These are the activations of a small neural network, seen along a few directions. Each row is one input.
Each table varies a few parts of the input and shows all the possible inputs, shuffled.
Descriptions start from the smaller parts, as in this example, which fits no table here: one of 6 places along a line, together with either a single point or one of 9 places around a ring or (one of 2 separate values, together with one of 5 places around a ring).
Shared parts are said once, and a part with two or three values counts as separate values.

Other details of the inputs shift rows strongly along two fixed directions, in all tables alike. That doesn't count.

Rows:
r1: [  7   7 -10  -9   8  23 -17 -17  35 -51  -5 -37  25  -1  -1]
r2: [ -6   3  -5 -35   6  18 -14 -25  33 -25  -4 -33  25  18   9]
r3: [  2  30  33  10  -5 -10  31   8 -15 -16  10   5 -40  13  23]
r4: [ 10  30  34  15   0 -16   7   6 -24  -9   3   7 -37  10  28]
r5: [  9 -11   3  27  10 -14 -29  19 -30  21  -2  33 -17   1   0]
r6: [ 14   7  -5  -9   8  27 -18 -22  37 -41   5 -41  24  -3  -5]
r7: [-11  -8   5  30 -12 -26  11  23 -35  21 -15  38 -22 -14 -11]
r8: [ -2   7   1 -39  11  21 -15 -21  28 -25   1 -38  22  19  15]
r9: [-69 -57 -98 -28 -29 -34  61   1 -36  29  25  10  23 -53 -25]
r10: [ 28  32  31  22   2   0   3   6 -22  -5  12  10 -32   9  28]
r11: [-11   4  -5 -45   9  24   5 -25  41 -25  -1 -32  26  27   8]
r12: [  3  11  -2 -32   6  24  -7 -28  37 -25  -3 -46  32   9   2]
r13: [  8  26  33  20  -8 -17  12   9 -24 -16   6   5 -42   4  24]
r14: [ -3 -11  11   7   0 -16  11  21 -38  48   0  44 -21   5  -4]
r15: [ 13  -5  -1  32 -10 -10   2  23 -30  21  -4  36 -18 -15  -9]
r16: [ 15  41  51  20  -2 -14  18   3 -34  -5   9  12 -44   8  31]
r17: [  6   9 -12 -20  10  28 -13 -17  40 -27  -1 -37  28  15   9]
r18: [-25 -49 -42   2  -9  -5   7  15   6  53 -17  23  26 -18 -55]
r19: [ 13   4  -6  -2  -2  19  -4  -6  19 -13   5 -19   9  -2  -1]
r20: [ 15 -11   6  36   4 -17 -24  17 -35  29  -3  44 -21  -6  -8]
r21: [-17 -56 -40  -5  -1  -8 -26  14 -10  66 -19  29  32 -14 -44]
r22: [ 14  39  49  24 -11 -14  25   7 -38 -17   5  17 -46  -2  26]
r23: [ -9  14   4 -28   8  19  -1 -25  35 -31  -5 -43  24  15  10]
r24: [-29 -51 -37  -6   1 -10 -21  14  -7  57 -20  28  27  -7 -36]
r25: [-13   0  -8 -29   4  13  17 -14  45 -20   2 -34  23  10  -1]
r26: [ -5   4   5 -10  -5  10   7 -13  15 -12  -1 -22   9  -4  -5]
r27: [ 31  35  43  15   5  -1  -2   9 -36  -1  19  19 -43  17  41]
r28: [-14 -51 -51  13  -3  -8 -18  21  16  44 -15  19  28 -21 -41]
r29: [ -4  -8  11  28  -9 -28  10  20 -27  36  -2  34 -23 -18 -11]
r30: [  6  37  46  22  -8 -16  21   7 -28 -21   9   7 -50   6  32]
r31: [-10  -4   5  16  -1 -20  17  20 -24  32  -7  31 -20   5  -6]
r32: [  8  31  33  16  -7 -14  16   6 -24 -26   0   5 -35   2  24]
r33: [ 12  14  -3 -11  17  24 -23 -23  38 -44   1 -43  24  12   9]
r34: [  8 -10   2  41   3 -24 -13  22 -17  13  -1  27 -21 -16  -8]
r35: [ 29  28  35  32   4 -11  -3   6 -15 -19  15   7 -36  -7  22]
r36: [-18 -50 -43  11 -12 -12  -9  17  -7  48 -27  28  30 -31 -55]
r37: [  4   4 -17 -19   3  29  -9 -16  45 -36   3 -44  27   8   3]
r38: [-13   1  -5 -23   2  10   2 -18  42 -25  -2 -38  25   2   1]
r39: [-14 -52 -55  18  -8  -5 -16  24   0  43 -24  31  28 -23 -47]
r40: [  2  -9   8  28 -10 -29   5  22 -27  34  -2  33 -24 -19 -10]
r41: [  8   8  -7 -27  10  29 -19 -20  37 -30   4 -32  22  22  17]
r42: [ -6 -53 -48   7  -2   0 -29  14  -1  61 -16  35  31 -12 -42]
r43: [-11   4   0 -36   7  20  -8 -27  34 -25  -5 -32  25  18   9]
r44: [ -6   3  -4 -47   7  29   6 -29  39 -16   2 -33  33  22   1]
r45: [ 13  40  46  18  -9 -13  39  12 -35 -13   9  21 -48   5  24]
r46: [ -6   2  -1 -44   9  27 -11 -27  30 -13   1 -36  35  13   4]
r47: [ 13  37  45  19  -4 -22  16   9 -21 -21  13   4 -49   5  38]
r48: [  7   0 -13 -21  17  26 -34 -25  41 -37  -1 -34  32  15   4]
r49: [-13 -55 -50  -1   5   2 -34  18   3  54 -15  25  33  -5 -34]
r50: [ 30  27  36  16  12   1 -17   1 -24 -13  14   8 -28  10  28]
r51: [ -4  -8  10  13  -5 -15  -2   9 -30  34  -5  36 -17  -1  -4]
r52: [-41   0 -50 -47 -24 -10  75 -26 -24 -28  49 -31   6 -36  20]
r53: [-10 -13   7   8   2 -20  10  24 -37  43  -3  44 -24   9  -1]
r54: [ 14  42  49  11   0  -9  31   5 -27  -5  12  12 -43  17  30]
r55: [ 27  29  31  21  -1  -4   8   7 -10 -13  18   4 -33   1  28]
r56: [-12  10  -7 -34   1  23  19 -18  40 -39  -5 -37  27  12  -1]
r57: [ 33  40  46  36   7  -9  -5   5 -32 -17  12  12 -44   5  29]
r58: [ -5 -50 -45  24  -3  -5 -26  16  -4  36 -23  29  30 -33 -56]
r59: [ -1   3  -6 -23  -2  19  -2 -20  33 -24  -1 -40  25  -2  -7]
r60: [  0   1  -4 -35   5  21 -14 -26  29 -15  -3 -29  29  11   1]
r61: [  9   8   0   7   7  10 -16  -8  19 -36   3 -24   4   1   3]
r62: [-24 -50 -40   0  -6 -11   8  16  13  56 -14  22  29 -19 -51]
Description of these inputs: one of 2 separate values, together with either a single point or (one of 5 places along a line, together with one of 6 places along a line).
Question: Changing only the choice among 2 separate values turns r36 into r32. The same change can be made to r51. Which row results?
Answer: r43
Question: Which other rows does r50 become when the place on the line of 6 takes its other values? List them by row number.
Answer: r6, r20, r35, r57, r58
Question: Which other rows does r61 become when the place on the line of 6 takes its other values? List them by row number.
Answer: r1, r5, r33, r34, r48
Question: Which other rows does r7 become when the choice among 2 separate values takes its other values? List them by row number.
Answer: r22

Rows:
r63: [-51 -69 -81 -24  -9  -7   3  -1  17  49 -16  -1  56 -28 -55]
r64: [ 25  67  78  43 -17 -34  42  16 -67 -22  25  29 -95   2  59]
r65: [ 27  41  42 -14  15  22 -20 -22  17 -53   8 -38  -4  22  36]
r66: [ -8 -13 -31 -74  10  56 -15 -44  83 -18 -10 -66  80  23 -16]
r67: [-15 -18  13  45 -12 -53  19  45 -78  63  -6  87 -58  -8  -6]
r68: [ -5  38   4 -26  -8   8  44 -21   2 -60  33 -46 -10  -2  39]
r69: [-36 -68 -52 -17  -2 -10 -12  12   4  67 -20  28  41 -14 -54]
r70: [-24   6 -13 -54   5  22  14 -28  38 -31   1 -48  32  20  13]
r71: [  5  42  31 -43   8  19  22 -25   8 -28  22 -31  -9  36  49]
r72: [  9  12   6 -39  16  39 -11 -29  52 -20  -2 -42  37  28   2]
r73: [ 12   8 -10 -11   9  27 -26 -24  59 -51  -1 -54  33   2   1]
r74: [  0 -42 -16  59  -1 -32 -33  48 -31  65 -29  68 -16 -14 -39]
r75: [ 16  42  17  -5   1  17  24 -21  19 -65  22 -45  -5  -4  25]
r76: [ -1  38  38 -23   2  -3  27  -9 -15 -18  19 -12 -26  22  44]
r77: [ 11  41  13 -15 -11  16  33 -20  13 -62  23 -44  -7  -7  30]
r78: [ 26  67  86  37 -10 -29  36  20 -65 -17  14  37 -93  20  61]
r79: [  0 -61 -43  18   8   4 -51  23  15  68 -30  34  37  -5 -55]
r80: [  0 -14  22  45 -15 -44   9  45 -69  74 -11  80 -49 -12 -11]
r81: [ 13 -17  -7  76 -14 -49  -2  45 -80  40   3  73 -50 -43 -15]
r82: [ 11  40  36 -38   9  22  14 -26  13 -34  21 -26 -10  35  44]
r83: [ 14  40  37  11   0  -1  17 -11  -1 -38  13 -18 -26   4  26]
r84: [ 19 -15  20  61   0 -33 -25  41 -73  70 -10  84 -47  -4  -8]
r85: [-11 -68 -82  17  -2   4 -33  13  34  28 -20   3  58 -42 -66]
r86: [ 16  61  72  36 -11 -39  46  13 -72 -26  34  31 -98   5  64]
r87: [ -9 -12 -25 -64  18  52 -21 -43  90 -32 -13 -75  82  15 -23]
r88: [ -6 -63 -43  19   6  -3 -50  25  17  60 -32  28  38 -15 -59]
r89: [-38 -69 -81  -2 -15 -15   9  13  -2  44  -6  21  40 -43 -58]
r90: [ 13  43  40 -15  10  19   7 -20  25 -51   3 -36  -6  27  28]
r91: [  6   9  -3 -23  14  30 -29 -25  42 -45 -10 -44  33  15   5]
r92: [-20 -66 -65  18  -4  -9 -38  11   5  46 -26  20  43 -35 -62]
Question: What do these inputs look like to the network?
Answer: one of 5 places along a line, together with one of 6 places along a line
Question: Changing only the place on the line of 5 turns r82 into r86. The same change can be made to r66. Which row results?
Answer: r64
Question: Which other rows does r91 become when the place on the line of 5 takes its other values? List them by row number.
Answer: r65, r81, r84, r92
Question: Which other rows does r85 become when the place on the line of 5 takes its other values? List them by row number.
Answer: r73, r74, r79, r88

Rows:
r93: [-35 -47 -54 -13  -4   8 -15 -11  54  -3 -35 -29  65 -25 -61]
r94: [ -1  -3  20  15   1 -15  -3  12 -13  35 -12  25 -13   3 -10]
r95: [ 12 -11  -8  29   5  -8 -10  18 -24  19   4  32 -14  -7  -7]
r96: [  6   5  17  18   7  -9   0  17 -17  11  -1  28 -25  16   7]
r97: [ 23   8   8  26  -5  -1  -4  16 -20   7   3  21 -20  -6   5]
r98: [  2 -27 -13  31   1 -17 -18  18 -38  40  -8  47  -7 -17 -26]
r99: [  7   6  17   6   3  -1   1   7  11  12  -1   5 -10  12   2]
r100: [ 8  6 11  5 -2  5 -1 10  4  8 -9 10 -7 14  3]
r101: [ -1  11   6  -6  -5  -1  28  -3   2  -2  17  -8 -10  -2  10]
r102: [-19 -35 -14  13   1 -24 -21  20 -24  47 -21  38  -2  -5 -21]
r103: [ 23  65  69 -13  14  15  10 -23   1 -63  14 -28 -33  39  57]
r104: [  7  34  30  25  -4  -9  21   6   7 -48   2 -15 -32   0  20]
r105: [  8  15 -18 -42  15  40 -24 -39  60 -64  15 -74  41  15  24]
r106: [-11 -22 -25   9 -15 -12  20  18 -20  37  -3  28  -3 -15 -19]
r107: [  4 -21 -37 -28   9  34 -22 -21  63 -10   0 -45  58  -6 -25]
r108: [  4   8  19  -1  -2   4  -4   1  -2   7 -15   6  -2  11   1]
r109: [-31 -38 -33   5 -11 -29   3  15 -35  45  -5  34   3 -23 -22]
r110: [-20 -26 -22   5  -6 -19  13  11 -31  35  -3  32   0 -15 -23]
r111: [-24 -16 -45 -47   2  19   3 -26  43 -26   9 -47  45   0   1]
r112: [ -4  13  15 -11  -6  -2  24  -9  -6  -3  12  -9  -7  -5   8]
r113: [ 16   5  16  10   1  -1 -10  -2  -5   5   4   1  -4  -9  -3]
r114: [  3  27  21 -11 -11   2  27  -9 -16 -18   9  -8 -16   1  20]
r115: [  4  15  19   2   6  -5  -7   5  -2 -13   5   0 -22  20  28]
r116: [  6  33  19  -6   1   0  32  -6 -13 -31  24  -7 -28  12  35]
r117: [ 16  28  27   6   4  -4 -14 -10 -20 -30  14  -9 -23   5  35]
r118: [ -4 -35 -45 -26   0  31 -30 -19  41   4 -20 -26  66 -13 -40]
Question: What do these inputs look like to the network?
Answer: one of 2 separate values, together with either a single point or (one of 3 separate values, together with one of 4 places along a line)
Question: Which other rows does r105 become when the choice among 3 separate values takes its other values? List them by row number.
Answer: r111, r115

Rows:
r119: [  8  30  39  51 -19 -33  43  26 -35 -10   2  25 -58 -21   8]
r120: [ 28  31  66  33   5 -13  -4  23 -38  17  -6  43 -53  25  23]
r121: [ 11  26  18  -2   8  26 -17 -21  63 -69 -14 -59  20   9   2]
r122: [ 22  20  11 -24  17  34 -28 -27  47 -48   7 -46  22  20  19]
r123: [  6  25   3 -39   4  33  21 -29  41 -36  16 -50  22  15  16]
r124: [ 20  24  24 -33  15  38 -24 -26  50 -34  -3 -48  25  30  17]
r125: [-28 -61 -51 -13 -10   2   5  11  13  74 -27  27  47 -16 -67]
r126: [ -8 -66 -61  16   6   0 -51  11   8  53 -24  23  48 -26 -60]
r127: [ 18  25  32  29 -11 -22  31  19 -48   9  26  34 -55  -8  25]
r128: [  0  17  23  28  -3 -36  12  15 -67   3  18  36 -55  -6  31]
r129: [ 27  21  -3 -14  12  35 -31 -28  39 -60   9 -50  24   8  21]
r130: [ -2  16  28  23  -4 -35  16  19 -59   8  17  40 -58   3  33]
r131: [ -4  22  43  16  -7 -32  20  18 -55  21   7  38 -57  13  34]
r132: [ -5  12 -19 -36   4  20  -3 -29  22 -58  18 -50  19   4  26]
r133: [ 29  29  50  40   8 -15  -9  23 -40  13   3  39 -54  18  27]
r134: [-30 -20 -10  32 -12 -42  12  25 -23  16 -21  30 -18 -21 -23]
r135: [-47 -67 -52 -22  -2  -9 -10  10   6  67 -34  29  44  -3 -54]
r136: [-45 -68 -66 -14   1 -11 -13  11   3  63 -23  24  43  -9 -49]
r137: [  6  25  11 -44  -1  33  21 -30  42 -29  12 -51  23  14  15]
r138: [ 10  23  -6 -31   1  30  14 -33  30 -49  24 -54  24  -5  15]
r139: [-17 -64 -81   6 -14   0  -7  14   2  49  -6  19  46 -45 -58]
Question: What do these inputs look like to the network?
Answer: one of 3 separate values, together with either a single point or one of 6 places along a line
Question: Changing only the choice among 3 separate values turns r119 into r134. The same change can be made to r139. Which row results?
Answer: r132
Question: Which other rows does r120 become when the choice among 3 separate values takes its other values? List them by row number.
Answer: r125, r135
Question: Which other rows does r130 become when the choice among 3 separate values takes its other values? List them by row number.
Answer: r122, r127

Rows:
r140: [-11 -13  -9   9  -7  -9   8   7  -2  10 -12   9   5 -13 -21]
r141: [ -1 -14 -16  15  -9  -6  11  12  -6  19  -2  14   1 -17 -19]
r142: [  7  -5  -6   9   3   0 -17  -1  -4  -1   4   0   3  -8  -1]
r143: [-12 -17 -10  14  -6 -12   7  14   3  15 -12  11   1  -9 -21]
r144: [-15  -5  -5 -15  -2  -3   8  -2  -9   9  -2   5   2   3   0]
r145: [ 11 -10  16   7   8   6 -25  10   8  36 -21  20   6  17 -17]
r146: [ 48  77  77  36   4 -10  16   6 -50 -49  36  10 -83  17  74]
r147: [ -7 -10 -15 -12  -2   0  10   1  -8  17   8   9   3  -1  -2]
r148: [-16  -6  -6 -13   1  -4   7   0   2  10  -1   2   1   8   1]
r149: [ -6 -13 -11  11  -9 -10   7   6  -5  15  -3   8   4 -19 -18]
r150: [  7  25  -2 -52  18  49 -21 -47  81 -83   5 -88  48  25  24]
r151: [-10  -4  -5 -14  -2  -4   8  -4 -10  11   7   2   1  -2   4]
r152: [  3  -6  -7   4   3   3 -18  -2   2  -7  -6  -2   7  -2  -4]
Question: What do these inputs look like to the network?
Answer: either a single point or (one of 3 separate values, together with one of 4 places along a line)
Question: Which other rows does r144 become when the place on the line of 4 takes its other values? List them by row number.
Answer: r147, r148, r151
Question: Which other rows does r142 become when the choice among 3 separate values takes its other values? List them by row number.
Answer: r149, r151
